X = [ 621 -951  510  302 -355  699  673  265  582 -665   48]
What is the minimum?
A: -951
The entry just right of 582 -> -665

array([[  82.228,   53.775,   31.923,    8.193,   39.688,  -10.602,
          31.588,  151.704,   63.606,   -2.528,   10.871],
       [-124.263,  -56.424,  -19.493,   -6.954,  -33.486,  -44.731,
          23.192,   71.094,  -74.492,   -7.556,   74.187],
       [  20.953, -103.912,   43.785,   81.404,   22.441,   48.316,
           1.898,   14.429,  -15.090,   -2.539,   31.517],
       [   1.315,  -75.459,   69.499,   -0.559,  -21.679,   60.093,
          17.906,  101.686, -108.417,   64.091,   69.674],
       [ -30.160,    3.891,    6.250,  109.494,  -15.233,   73.506,
         -18.396,   37.420,  -47.769,  109.389,  117.932],
       [ -86.102,  101.116,  -18.069,  -74.057,  -32.486,   56.880,
         -94.868,    0.768,  -64.363,   73.175,   -9.227],
       [  -0.371,   95.824,  -46.875,   48.371,   10.778,  -46.086,
         -22.522,  -29.942,   78.704,   97.203,   26.660],
       [  66.173,  122.129,    6.435,  -85.297,  100.002,  -78.823,
          46.755,   16.454,  -33.328,    2.076,  -60.310],
       [ -93.784,  -51.636,   34.309,  128.740,  -41.571,   86.261,
         -76.206,  -19.379,   77.501,   75.714,   65.759],
       [ -94.266,  -11.540,   72.468,   66.560,  -93.417,   17.945,
          32.720,  -50.939,  -54.024,   78.056,  -20.276],
       [  22.525, -128.843,   14.811,  -77.257,  -22.917,  -87.118,
         -56.968, -159.877,  -14.309,  121.041,   -1.418],
       [  55.507,   59.373,   34.048,    6.334,   52.340,  -56.766,
         100.608,  -28.226,  215.477,    1.012,   73.134],
       [ -28.203,  115.190, -135.258,   51.359,   51.083,   37.892,
         -27.567,   65.335,   31.577,  -40.969,   45.413],
       [  67.699,   -0.186,  -63.514,  -71.233,   91.877,  -38.683,
         -26.359,   39.930,   73.763,   33.301,  -55.857],
       [ 109.921,   14.066,   88.814,   65.221,   73.664,  -55.520,
         151.188,   12.960,  -44.643,   57.636,   56.042]])
Give the entry just right of -47.769.
Answer: 109.389
The entry just left of -10.602 -> 39.688
Give the entry just right of the smallest entry.
Answer: -14.309
The entry just left of -55.520 -> 73.664
The entry just right of -87.118 is -56.968
The entry just right of 215.477 is 1.012
Give the entry just right of -21.679.
Answer: 60.093
Give the entry just left of -47.769.
Answer: 37.420
Give the entry just left of the largest entry.
Answer: -28.226
The maximum -> 215.477
The centre entry: -78.823

Read these off the array that follows. Counting starts at 0.
1) Which number is the entry at row 1, column 2?
2) Which number is the bottom entry of the column that holds the largest entry?
3) Which number is the bottom-right entry?
4) Which number is the entry directly above 22?
5) Which number is the entry in the bottom-left corner?
6) Which number is the top entry of the column that holds the largest entry?
7) Which number is the entry at row 0, column 2?
8) Which number is the entry just right of the largest entry?
[[-38 -16 -36 -29 -35 -33  -4   3 -21  29 -50 -17   2 -45   7]
 [-15  21 -16 -13   5 -38 -13  20   7  14 -28 -37  -5 -11  -1]
 [-32 -47 -24   2 -23 -77 -25 -34  -7  47 -38  19 -11 -36   2]
 [-46 -39 -42 -38  -4 -68 -27 -42  -1  56 -46  -7 -24 -49 -21]
 [-39 -40 -30 -23 -18 -79 -16 -12 -12  32 -46  12 -13 -43  -8]
 [-59 -33 -32 -27  -9 -52 -34 -20 -11  79 -57  -1 -52 -47 -50]
 [-48 -34 -42 -34  -8 -77 -30 -41  -1  55 -44 -10 -20 -50 -23]
 [-56 -39 -27 -18 -10 -48 -33 -23 -13  78 -55   6 -51 -42 -43]
 [-20  25 -14 -36   8 -40  -6  10 -19  19 -32 -41 -19 -32   2]
 [-30 -15 -24 -19 -32 -27   2  -3 -27  33 -47  -3   6 -24  22]
 [-33 -43 -30  -1 -23 -68 -33 -45  -8  59 -50   4 -26 -32 -21]
 [-54 -31 -44 -37 -11 -76 -12  -2 -20  18 -57  -7 -13 -43 -20]
 [-60 -33 -28 -12 -15 -60 -38 -20 -11  77 -54   1 -46 -42 -49]
 [-45 -44 -36 -21 -10 -62  -7  -9 -24  17 -54  11 -12 -36  -4]]
1) -16
2) 17
3) -4
4) 2
5) -45
6) 29
7) -36
8) -57

-105.5	32.4	-156.7	-80.7	-72.7	-25.7	-159.1	-29.5	-127.0	-146.6	138.3	-102.4
-36.8	31.7	-171.3	-65.9	106.9	-191.7	-133.0	-217.4	-48.6	-93.4	31.0	-45.4
Rows and columns are numbered from 0.
The top-right entry -> -102.4
Report the entry in row 0 and column 2.
A: -156.7
The entry at row 1, column 2: -171.3
Report the entry directly below -159.1.
A: -133.0
The entry in the bottom-left corner -> -36.8
Report the entry directly below -127.0.
A: -48.6
Report the entry just left of the largest entry.
A: -146.6
The top-left entry: -105.5
The entry in row 0 and column 1 is 32.4
Report the entry just right of -48.6.
A: -93.4
The maximum: 138.3
Report the entry just right of -80.7.
A: -72.7
The entry directly above the smallest entry: -29.5
The entry just left of 106.9: -65.9
The entry just left of -191.7 -> 106.9
Report the entry in the bottom-right corner.
A: -45.4
